These are the activations of a small neural network, seen along a few directions. Each row is one input.
In each table, some parts of the input vary, and every possible input appears once, in random order.
Descriptions start from the smaller parts, as in this example, which fits no table here: one of 5 places around a ring, together with either a single point or one of 11 places around a ring or (one of 3 separate values, together with one of 4 places along a line).
Shared parts are said once, and a part with two or three values counts as separate values.

Other details of the inputs shift rows strongly along two fixed directions, in all tables alike. That doesn't count.

Rows:
row 1: [-32 -62  21 -37  41 -35  64  34  40  11   9]
row 2: [  91   20 -115   37  -36   19  -26   -7    3   20   -8]
row 3: [ 25 -46 -23 -86  32  16  28  38  35   0  20]
row 4: [-66  22  95 -34  73 -13 -38 -12  13 -21 -25]
row 5: [-13  -8  37 -85  29 -33 -27  13  15 -13  76]
row 6: [ 35  32   8  58 -17  26  20 -71   3   8 -26]
row 7: [  5 -21 -17 -76  13   3   8  65  -3  34  68]
row 8: [ 14 -12 -36  61 -48 -23  45  -5   7  34 -35]
row 9: [ 24  16   0  44 -17  32 -13 -43 -44  45   1]
row 10: [-12  77  39  27 -29  15 -75 -76 -64   6  -2]
row 11: [-55 -32  31 -24  34 -12  52  73  33  28  34]
row 12: [ 23 -32 -39  58  -6  21  39   5 -31 -32 -36]
row 13: [-21  27  85 -53  16   6 -86 -23   6 -15   5]
row 14: [-46 -21  26 -67  42 -57 -31  47  31   1  16]
row 15: [ 68  14 -83  20 -26  41  28  -9  42 -11 -39]
row 16: [ 70   2 -85  67 -43  19  66 -56   9  12  -7]
row 17: [ -9 -22 -15 -82  42  -5 -11  58  26  -8  88]
row 18: [ 11  -3 -36  23 -16  26  34   0 -13  27  46]
row 19: [ 24 -27 -33  80  -5  12  34   6 -13 -35 -23]
row 20: [  7  34   4 -15 -39 -16  -7 -23 -22   9  35]
row 21: [ 36  -7 -50  55   1   3   5  15  -7 -59 -32]
row 22: [-21 -29 -64 -25  20   2  40  41  53 -25   0]
row 23: [-95  31  87 -30   2 -16 -65 -17 -29  -6  -1]
row 24: [ 40  -5 -53  54 -22 -11 -27  38  -5 -50  -9]
row 25: [ 28 -23 -26 -58  54  15  13  22  15   4  31]
row 26: [ 10 -31 -65  39  -1 -11  70   4  35  24 -40]
row 27: [-68  24  94 -41  51 -30 -74  15  16 -11   0]
row 28: [ 24 -13 -62 -40  35  19  35  25  27 -14  42]
row 29: [ -1  60  78  56 -28  14 -28 -83 -37  22 -12]
row 30: [ 37  -5 -34 -42  22   4  52  29  54 -13  29]
row 31: [-43 -16  62 -21  16 -25 -25  60 -38 -44  37]
row 32: [-12   7  -5  -2  28 -26  -5 -18  16  -6 -51]
row 33: [ -6 -28  43 -33  56  26   5 -20 -13  22  29]
row 34: [-13  22  60 101 -25   2 -40 -45 -74 -28 -36]
row 35: [ 34   7  -2  45 -53  36  -9 -53 -32  41 -31]
row 36: [-63 -20 114  -6  32  -5 -25   5 -77 -28   7]
row 37: [ 42  28 -47  -2 -51  -2  32  28  18  19  28]
row 38: [ 12   6 -47  76  -4  16  48 -11  30  15 -53]
row 39: [ 60  32 -81  30 -82  31  14  11  13  22 -22]
row 40: [-36 -38   0 -11  10 -32  50  41  15  38  10]
row 41: [-50 -10  94 -37  67  -5 -47  -5 -52 -66 -18]
row 42: [  -8  -30   40 -102   28   -5  -48   31   15    4   41]
row 43: [-49 -37 -21 -68  26 -22  -6  79  52 -17  46]
row 44: [  5 -37 -11 -92 -13   2  16  67  12  29  49]
row 45: [  5  43  23  47  -9 -25 -45 -88 -11 -15 -93]
row 46: [-18 -18 -49 -34 -16 -44  37  70  26  25   9]
row 47: [   7   46   25   69    0   42  -31 -113  -45    4  -28]
row 48: [ 47   4 -53  53 -62  44  41  -4  16  33 -13]
row 49: [ 20  33 -84  56 -55  -2  26  38  24  24 -34]
row 50: [-24 -16  99 -36  32  25 -29 -61 -26  15 -11]
row 51: [ 21 -20 -41   1  -1  -9 -17  57 -20 -46  -4]
row 52: [ -3 -39   0 -39  -3 -10  67  28  10  24  88]
row 53: [ 59  32 -52  12 -33  -3  -8   3  33  -2  10]
row 54: [ 73  15 -94  23 -27   8  40 -36  21 -13  -6]
row 55: [-43  51  41  97 -42  18 -46 -93 -45  12 -62]
row 56: [-11  22  79  17   8  40 -28 -78 -11   3 -37]
row 57: [-43  25  86   7  -3 -12 -70 -13 -91 -42 -24]
row 58: [-51  29  51  66   1  20 -33 -92 -22  -7 -62]
row 59: [-39  -3  37 -44 -10 -56  -5  31   2  15   2]
row 60: [ -3 -46 -36 -59   9 -60  16  78  61  -2  25]
Each input here is: one of 5 places around a ring, together with either one of 2 separate values or one of 4 places along a line or one of 6 places around a ring.
Q: Changing only the place on the ring of 5 turns row 60 into row 8. The same change can be made to row 43. Which row results?
A: row 55
Q: Which other rows does row 4 become when the place on the line of 4 takes its other values? List them by row number.
A: row 22, row 32, row 45
Q: Which other rows does row 46 become when the place on the line of 4 takes its other values? List them by row number.
A: row 23, row 49, row 59
Q: Which other rows does row 13 become when the place on the ring of 6 takes its other values? List them by row number.
A: row 2, row 5, row 17, row 42, row 53

Rows:
row 61: [ 39 -23 -98  56 -39  -6  57  38  35  19 -47]
row 62: [-13  19  71  32 -14  30  25 -92 -44  46   2]
row 63: [-17 -19 -21 -16   6   4  20  59   4  -9  31]
row 64: [-28 -19  37   8  40   3  -5 -28 -20 -20 -21]
row 65: [ 35 -10 -70 -42   1   9  28  29  63  29  17]
row 66: [-29  11  73  33  13  -6 -37 -23 -36 -28 -25]
row 67: [ -1  68  10  98 -50  15 -58 -67 -39 -21 -52]
row 68: [-12  -7  61 -67  20  -6 -25  14 -21 -10  35]
row 69: [ -7 -24  24 -86  45  17 -16  20  15   8  52]
row 70: [-52 -45  76 -42  47 -10  -6  41 -22 -10  18]
row 71: [-25 -26  10  -7  37 -16  35   5  25 -21  -8]
row 72: [-24  33  73  49  27  -2 -39 -84 -34 -38 -52]
row 73: [  3 -21   3 -66   1 -15  13  46  25   0  36]
row 74: [-14  47  53  16  -5 -11 -71 -51 -53  -6 -10]
row 75: [ 19   5 -12 -43  16  10  -3   4  35   3  23]
row 76: [ 33  29 -11  92 -50  44  40 -83 -22  64 -19]
row 77: [-15   1  56 -76  53   9 -30   9  18 -13  59]
row 78: [ 39  42 -43  61 -43  -9 -26 -33 -24  -9 -16]
row 79: [-50 -57  71 -59  56 -16  12  66  -6 -18  41]
row 80: [-18  21  24  -8  -3 -30 -35 -16  -6   1   6]
row 81: [-16  -5  -1  19  19 -13  23 -19  19  -1 -43]
row 82: [  40   -5 -118   55  -50   21   39   42    7    3  -16]
row 83: [ 18 -36 -52  22  16   7  53  18  15 -20  -7]
row 84: [ -6 -19 -55  -4 -14  -8  41  66  41  -1  19]
row 85: [  1  37  56  -9 -10   0 -53 -41 -34 -18  -3]
row 86: [ 35 -30 -53 -45 -15   8  28  52   9   8  28]
row 87: [ 14 -11 -69 -21 -18 -31  36  51  37  24  16]
row 88: [-14 -20  11   5   8 -16  16  29   7 -11 -16]
row 89: [-29  14  -3  16 -16  -8  -7   8  15  12 -21]
row 90: [ 56  -1 -94   7 -53  -2  33  21  32  28 -18]
row 91: [ -5  10  39 -54  37  24 -42 -19  -2  -1  33]
row 92: [ 44  42 -48  76 -61   4 -46 -63 -41  12 -43]
Q: What is each input in this table made of?
A: either one of 2 separate values or (one of 5 places along a line, together with one of 6 places along a line)

Rows:
row 93: [-62 -36  69 -67  44 -25 -17  57 -22 -16  38]
row 94: [ 51  17 -41  22 -22  16 -26 -18 -10 -15 -28]
row 95: [-21  29  34 -25   5 -16 -45  -6  10  -8   5]
row 96: [  8   3 -26  19  15   2  -1   9   8 -29  -6]
row 97: [  61  -10 -105   20  -57    8   28   49    4    5    5]
row 98: [ 38   3 -68  14 -36  11  41  15  10  22  34]
row 99: [  3   3  17 -20  11  14   1 -10  -6   2  45]
row 100: [-45  36  83  16   3   2 -33 -55 -22  21  -9]
row 101: [ 35  24 -57  54 -23  25  26 -41  24  15 -36]
row 102: [  0 -46 -31 -16  33  -1  67  51  38 -15  30]
row 103: [ 13 -15 -67  32 -17 -12  58  28  43   5 -14]
row 104: [ -1   5  56 -23  11  12 -34 -39 -38   5  16]
row 105: [ -4   4  38 -39  34   8 -11 -22   5  -2  36]
row 106: [ 12  41  23  74 -43  26 -30 -85 -55  24 -54]
row 107: [  2  40  28  52 -26  11 -41 -84 -24  25 -70]
row 108: [-50 -22  53 -16  26 -14  25  26  -7  -7  33]
row 109: [ 17   4 -19  -8  -5  11  -3  22   2 -19  34]
row 110: [  54    5 -106   29  -53   10   35   47   18    0   21]
row 111: [-10 -29   2 -13  23 -10  25  15  15  -8 -18]
row 112: [  1  62  -5  80 -32 -10 -60 -65 -17 -15 -73]
row 113: [-35 -13  66 -34  51 -10 -42   2 -21 -31  -4]
row 114: [-12 -18  18  -7  16  -3 -18  18 -25 -25   1]
row 115: [-23 -13  32  13  20   4  20   2 -10 -18  13]
row 116: [ 17  25   5  -5  -8   0 -50 -29  -9 -14 -33]
row 117: [ 19 -39 -36  21  -5   8  51  29  -4  -6  -2]
row 118: [-10  -5   0 -51  14 -13  14  17  37  18  39]
row 119: [ 16 -21 -43   6 -25   6  46  27  14  38   0]
row 120: [ -8  54  42  23 -24  -2 -45 -64 -24  22  -7]
row 121: [-16   2  -2  35 -14 -14  24   6   4   6 -10]
row 122: [ 27  -4 -51 -10 -35 -10   3  45  10  10   6]
row 123: [ 10   0 -12  59 -33   3  13 -16 -33   4 -37]
row 124: [-19   3  24 -59  32 -10 -20  23  27 -20  31]
row 125: [-14   4  39  -4  31  20   3 -30   3   0  10]
row 126: [-31   6  37 -49  10 -21 -23  37  10  -3  43]
row 127: [ -2 -33 -45 -22   4 -25  16  60  28  -4  -7]
row 128: [-45  53  86  22  27 -12 -87 -72 -29 -34 -49]
row 129: [ -3 -48  21 -96  51   1  22  40  20   6  63]
row 130: [ 17  41 -28  65 -36  16   1 -58  10  25 -47]
row 131: [-48 -27 103 -68  67   9 -13 -10 -10   3  25]
row 132: [-31 -26  -3 -28  19 -17  20  66   8 -16  45]
row 133: [ 30 -20 -81  11  -7  -7  20  35  25 -15 -30]
row 134: [ 43 -13 -60 -23  -8   7  26   6  27  17   3]
row 135: [-23  -5  35  11   5 -19  -7 -19  -6   3 -41]
row 136: [ 35 -31 -81  16 -13  31  82  41  31  14  36]
row 137: [-26  21  44  28  18  -5 -15 -48  -2 -18 -37]
row 138: [ 26 -22 -27  33   2   8  28  -7  -3 -11 -33]
row 139: [-51   5  95 -85  61 -11 -31 -17  12  -2  45]
row 140: [ 31  13 -42   1 -32  -9 -24   5  10   3 -25]
row 141: [ 33  55   0  49 -45   5 -56 -94 -27  25 -63]
row 142: [-16 -26  19 -83  50  -5   6  61  31 -26  69]
row 143: [ -3 -20   8 -51  -1 -13  10  28   6  30  35]
row 144: [ 29   8 -34  32 -17  21  12 -38   7  19 -46]
row 145: [ 13 -12 -52  23  -4   5  23  38   7 -25  15]
row 146: [-28  -2  74 -49  15  -4 -30 -15 -35  16  33]
row 147: [ 19 -27 -56  32 -31 -12  52  37  11  17 -19]
row 148: [ 51  32 -32  52 -47  22 -39 -38 -38 -15 -36]
row 149: [ -4 -22  26 -10  13  23  15  -4 -17  12  13]
row 150: [ -9 -34 -26 -20   3  11  68  52  24  23  55]
row 151: [-28  -8  23 -11   3 -26 -24  26 -14  -4  -9]
row 152: [-29  46  36  46 -15 -18 -54 -34 -27 -11 -34]
Q: Changing only one part turns row 117 into row 115. The same change can be made to row 140. Which row results?
A: row 95
Q: Changing only one part turns row 144 into row 101. The same change can be made to row 151. Which row results?
A: row 152
Q: What is each input in this table made of?
A: one of 2 separate values, together with one of 5 places around a ring, together with one of 6 places around a ring
Q: Which other rows does row 93 become when the place on the ring of 6 takes its other values? List them by row number.
A: row 113, row 114, row 127, row 133, row 151
Q: Which other rows does row 96 become when the place on the ring of 5 takes its other values? List them by row number.
A: row 102, row 105, row 125, row 142
Q: A walk changes only the place on the ring of 5. It starts at row 120 and steps to row 126. List the rest of the walk in order.
A: row 152, row 121, row 100
Q: Which other rows does row 150 become when the choice among 2 separate values takes its other values? List them by row number.
A: row 106

Rows:
row 153: [-21  22  60  30  11  -6 -25 -66 -22 -18 -52]
row 154: [  4  33  48  14   2  -7 -71 -51 -30 -13 -29]
row 155: [ 51 -13 -72   5 -22  -5  11  27  10   9  -4]
row 156: [ 25  43 -13  39 -42  -4 -58 -34 -27  -9 -43]
row 157: [ 12  38  34  18  -9  15 -25 -64  -7   8 -17]
row 158: [ 38  27 -20  37 -21   3 -35 -29  -6 -19 -40]
row 159: [ 32  34 -36  75 -55  21 -15 -26 -38  -3 -31]
row 160: [-23  50  29   6  -8  -2 -38 -34  -8   1   6]
row 161: [ 27 -22 -64  22 -27  14  40  40   0  -1  23]
row 162: [ 13 -11 -51  40 -27 -14  40  24  16 -10 -12]
row 163: [ 18 -23 -68  33 -34 -20  47  33   7  13  -7]
row 164: [ 28  59 -12  59 -22  23 -26 -87  -4   9 -37]
row 165: [-61 -19  50 -62  28   3  14  43  46  43  19]
row 166: [ 23  -1 -15  28 -11  19  16   7  -5 -12   2]
row 167: [ 13   4 -25  25 -37  11   0  12 -30   8  -2]
row 168: [  7 -12 -59  17  -1  16  34  43  14  -9  26]
row 169: [-55 -25  37 -16  20  25   7  38  12  27 -10]
row 170: [ 20  10 -69   9 -18   4  31  17  35  10  28]
row 171: [  6  -7 -18 -27   3 -11  -8  38  16 -20   9]
row 172: [ 44  -6 -81   8   0   8  15  17  33 -11 -12]
row 173: [ 38 -40 -63   4 -10  25  51  38  -1  15  17]
row 174: [ -3  13  37  43  -1  -9 -13 -54 -25  -2 -43]
row 175: [-26 -21  16  -1   4 -26  16  19  -1  -4  13]
row 176: [-19 -49  35 -57  41  13  29  44   1  -3  55]
row 177: [-25  -7  54   4  16 -24 -11 -17 -24   7  -8]
row 178: [ -6  -9  25 -37   7  -7   1   2   1  28  37]
row 179: [  2 -13 -68  34  -9 -15  46  33  29  -9  -1]
row 180: [ 32  34 -32  82 -47  26 -11 -34 -29 -16 -39]
row 181: [-28 -10  34 -67  58  -6 -25   9  18 -20  15]
row 182: [-10  -4 -15 -31  21 -12 -17  31  18 -20  19]
row 183: [ -1  14  16  -5 -10 -11 -49 -15 -28  -2 -13]
row 184: [ -7  14  51 -20   5   2 -23 -45 -18  26   4]
row 185: [-27 -16  12 -10  -6 -30   9  29 -12   8   4]
row 186: [-55 -16  60 -38  29 -36   6  43   4 -20  21]
row 187: [-14  -7  23 -41  13 -17 -30  20  -4 -13  18]
row 188: [  3   1  19 -20   3  -4   4  -5   9  17  34]
row 189: [-16 -24 -11  -8  -6 -28  32  47   9  -2  16]
row 190: [ -7 -16  24 -58  23  -8 -24   1  -7   2   2]
row 191: [  5   4 -17 -15  13   1  17  10  32   9  36]
row 192: [ 34 -26 -65  33 -13  -4  64  21  28  -7 -18]
row 193: [ 39  -7 -82  -4 -29  -7  17  58  27 -15   1]
row 194: [ 20   1 -43  32 -34  17  18  32  -7 -11   0]
row 195: [-39 -10  57 -75  26 -30 -43  35 -16  -2  26]
row 196: [  7 -19   9 -41  20  -8 -15  11  -4   4   5]
row 197: [-56  32  85  -3  23   6 -58 -24 -39 -24   7]
row 198: [ 36 -19 -80  30  -1  33  50  21  17  -7   9]
row 199: [-21 -25   1  -9  39 -12  31  16  23 -11   6]
row 200: [-22  -3  69  -9  19   8 -29 -17 -42   5  14]
row 201: [ -6  -2  -8 -38  24  10  21  -4  35  10  27]
row 202: [-27 -53  26 -54  37 -25  45  46  11  11  32]
row 203: [-52 -16  80 -43  31  -4 -27  13 -39   1  39]
row 204: [-10 -37   1 -20  18 -14  42  15  12   0   4]
row 205: [ 37 -29 -61  12 -15  30  47  15   3   3   4]
row 206: [-11   1  14 -28 -10 -10  -3   2  -4  26  32]
row 207: [ 10  13   1  45 -16  -6  -3 -56 -27  12 -54]
row 208: [ 19 -15 -13 -32  18   1   1  24  21 -17   1]
row 209: [-35  22  76 -27   6  -9 -38 -33 -18  10  25]
row 210: [-46  -5  23  34  -2  -3   6  -1  14  30 -62]
row 211: [  7  -6   2 -34   2   7  18 -13  16  19  24]
row 212: [  3  47 -30  90 -38 -10 -18 -45 -16 -11 -58]
row 213: [ 43 -35 -78   4 -16  30  54  31   4  14   7]
row 214: [ 43  32 -28  38 -26  15 -36 -54 -10 -17 -64]
row 215: [ -9 -37  -6 -13  21 -22  49  48  29 -13  19]
row 216: [-38   0  36 -17  10   4 -35   8  12  15 -45]
row 217: [ 10 -25  -7 -52  20  -5   3  21  17  -6  11]
row 218: [  1  -8   6 -48  15   7  27   7  33   8  27]
row 219: [-10  -1  37  -2  15  27  -8 -25 -20 -18  -7]
row 220: [ 47 -22 -66  30 -16  33  50  22  11  -9  -2]
row 221: [ 21 -16 -60  11   9  34  39  14  16  -7   5]
row 222: [ 32  22 -27  89 -37  -8   3 -48 -18   1 -53]
row 223: [  1  -7  14 -45   6   5   9 -10   6  29  22]
row 224: [ -8  24  23 -11 -21  -7 -17  -9  -5  15  20]
row 225: [  1   3  21 -26  12  -2   9   6  20   5  32]
row 226: [-32   2  29   7  32  -7   1 -34   1 -14 -23]
row 227: [-32  29  75 -18  42 -11 -77 -37 -15 -26  -9]
row 228: [  8  38  -8  84 -10  -5 -16 -58 -12 -11 -51]
row 229: [ 14 -27  -3 -45  21  -7   3  26  15  -7  16]
row 230: [-46 -18  62 -39  59   6 -10  21  -4 -17  47]
row 231: [ -3   3 -32 -27   7 -13 -13  43  20 -18  13]
row 232: [ 40  38 -14  48 -38  19 -13 -73 -11  21 -27]
row 233: [ -8  52  40  15 -35  -6 -54 -54 -35  24 -12]
row 234: [  4  -6 -20 -27  -9  -4  28  34  30   6  41]
row 235: [ -5  28  61  42  -3  17 -47 -57 -51  -8 -17]
row 236: [ -1  57  29  22 -32   2 -41 -43 -13   4 -13]
Q: Changing only one part turns row 162 into row 171. The same change can be made to row 174. Which row results?
A: row 229
Q: Changing only one part turns row 231 into row 197. The same change can be made to row 155. Which row results?
A: row 200
Q: Changing only one part turns row 230 into row 228. The same change can be made to row 173. Which row results?
A: row 202
Q: What is each input in this table made of?
A: one of 4 separate values, together with either a single point or (one of 4 places along a line, together with one of 5 places along a line)
Q: A walk changes only the place on the line of 4. It starts at row 221 and steps to row 219. List the rest of the walk in order.
A: row 205, row 213
Q: Which other rows does row 209 become when the choice among 4 separate values takes its other values? List them by row number.
A: row 161, row 175, row 187
Q: Which other rows does row 221 become when the choice among 4 separate values takes its other values? List them by row number.
A: row 181, row 201, row 226
